These are the activations of a small network on made-up records, seen along a few directions, one row for each record.
Here are examples, each followed by its value of one field, GOLE.
Other fields move the rows too, some of them a lot.
In the rows, zero is written as 500.
Random noise pushes rows far along 3 fixed directions. That doesn't count. These rows show it; they differ only by the noise:
[391 651 453 572 313 541 490 545 774 427 289 610 443 582 471 472 762 633
 298]
[506 430 561 371 340 573 427 489 459 440 289 588 519 401 304 247 635 596
 375]
[599 376 465 323 638 382 524 520 519 583 378 546 444 371 506 541 475 580
 622]
[483 516 543 423 429 543 490 537 540 548 279 566 456 530 475 380 671 573
 358]
[564 394 675 268 527 584 487 536 263 702 239 513 469 520 491 237 612 495
 361]

[544 381 482 485 443 471 485 584 716 262 408 436 470 388 333 560 458 654
 739] : fego
[567 472 603 437 806 490 535 596 314 843 514 427 456 677 737 417 285 409
 454] : toze
[531 501 448 540 500 411 464 486 469 484 586 537 528 484 595 573 397 532
 530] : lan
[786 419 692 543 314 506 443 608 448 353 192 352 528 451 305 582 538 489
 589] : rimup
[422 589 478 636 387 514 409 515 588 504 441 444 462 538 352 626 718 598
 312] : fira
[384 735 360 589 381 683 593 506 751 502 339 475 381 600 457 415 794 448
 327] : rimup
[519 497 510 434 595 477 536 600 424 706 379 531 472 670 670 511 506 439
 428] : tifo
[583 582 446 562 574 298 566 587 789 382 491 515 512 477 562 813 491 679
 761] : nini
[583 339 490 384 525 374 489 497 510 452 536 471 481 141 355 453 353 604
 771] : buv
[481 570 487 548 688 589 497 522 473 705 587 448 454 649 628 459 514 470
 273] : toze
[525 656 385 642 634 408 537 539 710 468 413 541 534 594 574 770 632 545
 586] : ruz
[507 531 687 380 588 513 563 573 348 675 590 410 619 682 652 589 445 453
 401] : nini
[506 337 510 374 609 541 446 431 115 718 597 422 543 463 446 450 321 468
 483] : fira
[391 526 396 573 319 501 368 422 603 191 658 590 567 302 306 504 360 582
 518] : lan
[576 371 575 349 658 382 512 524 214 740 595 447 457 375 523 379 357 404
 681] : buv
[633 493 617 504 507 482 406 524 561 333 200 463 595 461 320 427 658 567
 636] : ruz
[447 517 295 474 558 545 519 492 598 556 715 541 410 537 571 564 543 555
 569] : fego
[487 517 629 332 466 691 512 553 292 681 269 489 468 617 422 220 777 413
 177] : tifo

Which value of GOLE does each new row have?
[387 665 517 581 617 556 507 542 584 575 429 543 501 681 594 562 561 485
 400] : ruz
[459 554 652 432 467 588 454 523 305 520 535 500 633 502 495 361 426 571
 440] : nini
[333 610 582 582 454 556 594 510 648 673 197 403 388 756 531 451 726 569
 362] : fira
[455 622 476 687 343 433 511 609 618 397 456 452 454 509 483 548 550 554
 531] : buv
[575 534 448 457 692 364 513 452 675 444 433 531 469 477 401 616 504 494
 729] : ruz
[569 561 649 624 380 587 374 509 521 478 343 454 543 641 441 290 598 582
 325] : toze
[496 491 468 500 569 483 556 519 439 558 562 478 522 548 644 588 436 458
 495] : lan
[497 614 404 568 751 371 550 541 753 452 485 506 456 544 577 811 406 531
 686] : ruz
[490 586 531 620 392 595 503 606 552 469 541 443 460 735 596 623 535 553
 419] : fego
